A small network was shown many inputs. Here are its activations along a few directions, one row for each input.
In each table, some parts of the input vary, and every possible input appears once, in random order.
A made-up example of a description, with smaller parts first: ring(8) and (point or line(11) or (values(3) and line(6))).
Shared parts are said once, and a part with two or three values counts as separate values.
In the rows, zero is written as 128.

Other details of the inputs shift rows strongly along two fixed directions, in all tables alike. That doesn't count.

Rows:
row 1: [116 151 123 152 162 119 121 108 126 143 126]
row 2: [103 166 118 140 155 120 137 118 132 147 118]
row 3: [135 110 140 116 104 149 117 120 124 115 135]
row 4: [150 108 132 114 118 159 125 137 131 127 145]
row 5: [116 162 133 146 159 119 135 126 131 150 131]
row 6: [125  99 150 128 106  87 123 144 122 102 118]
row 7: [152 105 143 131 105 145 120 124 125 117 137]
row 8: [138 120 137 102  98 154 129 128 129 125 137]
row 9: [121 143 117 139 127 108 141 126 131 129 113]
row 10: [144 112 133 106 124 166 123 134 127 133 148]
row 11: [117 131 117 123 154 106 130 137 124 136 124]
row 12: [118 147 136 147 121 120 139 138 140 123 118]
row 13: [116 105 122 119 107  89 135 159 126 101 106]
row 14: [134 108 128 110 102 150 115 114 121 117 130]
row 15: [106 150 109 138 162 129 132 126 132 142 124]
row 16: [118 113 144 131 109 103 123 136 126 104 116]
row 17: [141 107 117 103 108 157 125 132 129 121 132]
row 18: [153 103 137 110 117 141 116 116 113 126 144]
row 19: [113 140 119 125 129 108 137 125 128 132 118]
row 20: [113 138 139 134 117 108 137 141 137 118 117]
row 21: [158 103 125 114 113 138 116 109 118 125 137]
row 22: [124 117 127 108 118  81 135 138 119 123 117]
row 23: [142 115 128 113 114 166 126 133 134 124 140]
row 24: [110 145 126 134 123 115 136 132 137 126 113]
row 25: [145 181 120 171 179 232 125 102 151 174 160]
row 26: [162 103 123 121 110 139 119 110 118 124 135]
row 27: [112 145 128 152 143 127 135 145 140 124 120]
row 28: [132 144 132 149 136 106 139 134 132 133 126]
row 29: [100 155 111 138 169 124 134 128 130 144 120]
row 30: [135 108 117 123 126  93 134 146 123 118 119]
row 31: [102 167 135 150 144 131 135 128 142 138 124]
row 32: [101 157 125 133 137 123 134 128 134 136 115]
row 33: [111 156 123 149 129 121 138 131 139 130 112]
row 34: [122 141 137 157 154 107 124 122 127 132 127]
row 35: [134 108 117  99 110 155 124 133 127 122 134]
row 36: [111 126 147 143 133 101 122 135 126 119 123]
row 37: [127 104 120 114 127  81 132 150 122 115 117]
row 38: [160 117 132 113 111 145 129 122 127 134 146]
row 39: [131 111 118  97 114 155 124 133 125 125 132]
row 40: [139 107 121 110 112 140 119 107 116 123 131]
row 41: [123 138 123 127 135 102 134 126 127 137 124]
row 42: [131 116 126 116 113  81 136 138 124 120 117]
row 43: [102 166 123 143 143 136 133 121 139 142 120]
row 44: [113 151 120 154 154 126 125 107 129 136 119]
row 45: [109 138 112 136 150 109 135 135 131 130 116]
row 46: [155 121 131 111 116 152 127 119 125 139 150]
row 47: [142 120 125 130 108 160 119 111 127 121 128]
row 48: [146 123 140 109 110 160 127 125 129 136 145]
row 49: [115 146 125 145 167 117 131 138 130 142 133]
row 50: [125 107 118 110 130  92 130 144 120 121 123]
row 51: [138 117 127 109 117 170 124 132 132 127 144]
row 52: [139 118 127 121 110 162 116 109 127 123 131]
row 53: [115 136 143 133 125 108 134 141 134 127 126]
row 54: [100 147 130 136 151 127 131 143 135 131 123]
row 55: [161 109 134 131 116 143 120 115 120 124 142]
row 56: [152 105 119 119 104 145 122 108 119 119 130]
row 57: [149 107 109 110 113 147 131 127 124 124 132]
row 58: [131 124 127 140 141 101 135 148 127 124 126]
row 59: [110 148 139 165 138 120 127 127 135 120 116]
row 60: [150 123 116 108 108 156 131 110 128 135 135]
row 61: [139 107 122 105 114 141 118 108 114 124 130]
row 62: [123 101 132 113 120  75 122 132 111 112 115]
row 63: [106 118 133 121 117 103 121 131 119 111 111]
row 64: [111 153 126 146 175 120 131 137 130 146 132]
row 65: [113 126 147 137 134 108 122 133 124 122 123]
row 66: [129 105 131 120 128  85 133 155 122 114 124]
row 67: [123 111 141 130 127  84 123 134 116 115 124]
row 68: [108 151 132 149 163 133 130 140 138 141 132]
row 69: [152 185 127 167 159 230 128  93 151 175 160]
row 70: [134 111 141 112 106 150 117 120 122 117 134]
row 71: [121 139 142 140 127 112 136 139 137 128 125]
row 72: [162 122 118 118 111 146 131 116 127 136 138]
Each input here is: values(3) and line(4) and ring(6).
- The inputs of row 60 and row 9 match in every part but the line(4) part. If row 24 is changed in the same way as row 60 into row 9, which row does it become? => row 33
- Which other rows does row 10 become when the line(4) part takes its other values? List them by row number. => row 4, row 25, row 68
- Which other rows does row 60 become when the values(3) part takes its other values? List them by row number. => row 44, row 45
- Which other rows does row 46 become when the values(3) part takes its other values? List them by row number. => row 49, row 67

Rows:
row 73: [184 143 128 111  92 203 126  96 139 153 157]
row 74: [ 86 130 122 133 134 118 120 128 133 106 106]
row 75: [132 128 123 117 137 221 103 112 134 137 150]
row 76: [105 172 102 137 207  62 142 120 132 172 123]
row 77: [125 107 152 105 111 124 136 160 128 120 130]
row 78: [167 133 102 113 101 227 126 113 149 136 141]
row 79: [104 117 150 110 120 110 122 143 113 114 121]
row 80: [130  40  84  48  93  41 133 179  93  87 108]
row 81: [149 129 131  99 108 220 116  82 121 139 152]
row 82: [ 60 188 108 187 169 107 136 126 152 135  87]
row 83: [168 136 130 109 107 225 140 120 139 148 167]
row 84: [144  89 152  94  68  72 142 166 127 101 135]
row 85: [157  92 132 136  89  69 134 145 119  93 105]
row 86: [102 161 123 200 161  85 129 107 131 130  98]
row 87: [ 82 209 127 182 169 100 155 138 148 146  94]
row 88: [188 114  85 111 169 184 116  85 115 173 164]
row 89: [151  53 143 104  78  85 109 119 100  77 119]
row 90: [153  64  98  47 101  76 140 149  89 116 127]
row 91: [124  84 153  85  71  71 118 126 110  92 119]
row 92: [150 138 112 126 125 221 132 131 155 139 155]
row 93: [121  92 132  94  63  86 139 137 113  97 101]
row 94: [113 167 135 203 179  92 142 143 140 132 125]
row 95: [120 129 136 124  92  92 130 115 126 124 115]
row 96: [157 131 139 154 159 199  96  90 118 145 159]
row 97: [ 66 173 131 177 191 111 135 165 157 135 108]
row 98: [ 91 172 158 165 171  89 135 149 147 148 127]
row 99: [148 142 147 117 131 201 103  93 126 156 167]
row 100: [108 151 149 193 188  93 127 147 133 133 124]
- The inputs of row 96 and row 75 match in every part but one. If row 94 is changed in the same way as row 96 into row 75, which row does it become? => row 92
- Describe the family of inputs behind these rows. => line(4) and (point or ring(6))
- Which other rows agree with row 79 in the line(4) part? List them by row number. => row 77, row 81, row 83, row 87, row 90, row 93
- A walk changes only the line(4) part. It starts at row 82 and steps to row 93. List the rest of the walk in order. => row 95, row 86
